These are the activations of a small neural network, seen along a few directions. Each row is one input.
In each table, some parts of the input vary, and every possible input appears once, in random order.
Descriptions start from the smaller parts, as in this example, which fits no table here: one of 2 separate values, together with either a single point or one of 9 places around a ring or (one of 6 places along a line, together with one of 8 places around a ring).
Shared parts are said once, and a part with two or three values counts as separate values.
(in the rows, 128 means zero)

Other details of the inputs vary at random and push rows far along two fixed directions, the same in every table; ignore that.

Table:
x1: [124 124 137 113 132 125 128 142 143 140 124 124 131 136 117]
x2: [125 118 129 122 132 146 113 147 127 124 122 131 133 138 119]
x3: [130 121 122 138 132 135 136 135 133 120 122 147 148 136 120]
x4: [201 133  80 181 171 111  74  82 125 131 165  60 112 101 179]
x5: [131 125 133 134 119 125 143 123 141 121 130 148 126 139 115]
x6: [124 122 118 121 135 150 135 144 126 113 126 142 133 127 127]
x7: [117 131 134 135 131 129 131 133 134 131 124 149 104 140 123]
x8: [121 121 133 114 130 130 131 148 137 138 126 119 124 136 117]
x9: [118 126 128 109 133 140 135 146 134 138 127 118 119 135 118]
x10: [124 118 130 116 132 121 145 137 146 132 128 137 136 126 123]
x11: [129 123 137 123 122 130 138 125 146 118 129 148 122 131 121]
x12: [121 127 124 136 140 138 124 147 125 132 117 150 129 141 134]
x13: [121 115 127 117 130 126 148 143 140 129 129 132 128 125 124]
x14: [ 61 182 158 114  49  90 105  71  15 122  92  97 189  94 169]
x15: [195 129  77 173 172 107  87  81 136 109 171  66 118  90 193]
x16: [123 126 130 121 123 145 144 131 137 116 134 143 110 129 123]
x17: [138 124 132 133 120 126 143 123 136 128 123 153 121 132 114]
x18: [126 126 134 124 129 121 133 141 139 143 129 125 136 142 110]
x19: [113 132 128 130 139 122 139 148 138 145 122 138 119 134 128]
x20: [191 138  99 167 163 103  79  72 138 119 177  55  92 101 180]
x21: [127 121 132 122 134 142 111 140 134 126 119 135 140 139 119]
x22: [127 116 123 127 132 142 132 145 130 114 124 142 137 128 126]
x23: [137 121 121 137 132 137 135 134 128 128 115 152 143 129 119]
x24: [133 127 133 124 129 123 132 141 135 151 122 130 131 135 109]
x25: [ 57 183 172 103  42  91 112  67  20 117 102  91 155  87 172]
x26: [120 130 138 118 127 150 127 134 132 126 132 130 106 138 115]
x27: [126 121 126 127 128 117 150 135 142 135 131 138 140 132 117]
x28: [122 124 123 117 134 155 116 146 124 124 125 131 128 137 120]
x29: [130 129 143 131 124 129 127 127 136 129 130 135 122 147 107]
x30: [126 120 135 125 120 135 141 132 140 116 132 143 115 130 122]
x31: [136 128 143 131 124 131 126 127 131 136 122 140 117 141 105]
x32: [132 121 125 126 129 119 149 136 138 143 124 143 135 126 116]
x33: [118 121 122 113 134 136 152 141 137 129 130 131 123 125 124]
Description of these inputs: one of 3 separate values, together with either a single point or (one of 2 separate values, together with one of 5 places along a line).
The inputs of x20 and x1 match in every part but the choice among 3 separate values. If x16 is changed in the same way as x20 into x1, which row does it become? -> x33
Which other rows does x32 become when the choice among 3 separate values takes its other values? List them by row number. -> x17, x23
Which other rows agree with x22 in the choice among 3 separate values? List them by row number. -> x2, x3, x4, x6, x12, x14, x15, x21, x23, x28

Table:
x34: [139 128 130 133 129 116 134 118 143 132 139 123 115 129 124]
x35: [137 127 127 129 130 121 139 119 142 126 141 125 111 123 130]
x36: [125 126 134 125 132 142 115 138 130 127 124 130 122 139 121]
x37: [ 37 147 179  84  53 130 160 142  65 124  63 189 188 132 105]
x38: [120 145 122 123 125 115 105 114  99 136 132  84 135 111 155]
x39: [134 130 124 132 136 138 111 126 125 123 135 114 117 131 133]
x40: [130 123 126 121 135 116 143 138 146 143 136 119 120 128 123]
x41: [136 124 128 131 139 142 113 136 133 131 129 126 118 139 119]
x42: [127 141 127 129 121 126 105 107 102 120 132 100 125 113 152]
x43: [143 124 117 141 135 126 123 123 129 123 130 129 140 125 134]
x44: [130 122 120 133 131 136 135 134 130 120 124 145 138 130 126]
x45: [135 106 116 125 152 141 143 164 157 137 124 147 140 141 109]
x46: [138 120 132 129 135 128 143 135 154 135 133 141 110 139 110]
x47: [132 136 115 137 121 117 121 104 105 115 130 115 142 105 158]
x48: [142 109 120 135 146 146 138 153 153 128 123 160 133 144 106]
x49: [137 113 133 126 145 153 120 155 153 132 127 142 119 155  98]
x50: [135 125 130 131 133 122 139 127 148 130 137 133 111 131 123]
x51: [128 158 122 140 107  89 118  71  90 121 146  80 121  90 177]
What do these inputs look like to the network? -> one of 3 separate values, together with either a single point or one of 5 places along a line
The inputs of x40 and x38 match in every part but the choice among 3 separate values. If x51 is changed in the same way as x40 into x38, which row does it become? -> x39
Which other rows does x34 become when the choice among 3 separate values takes its other values? List them by row number. -> x43, x49
Which other rows agree with x48 in the choice among 3 separate values? List them by row number. -> x37, x43, x44, x45, x47
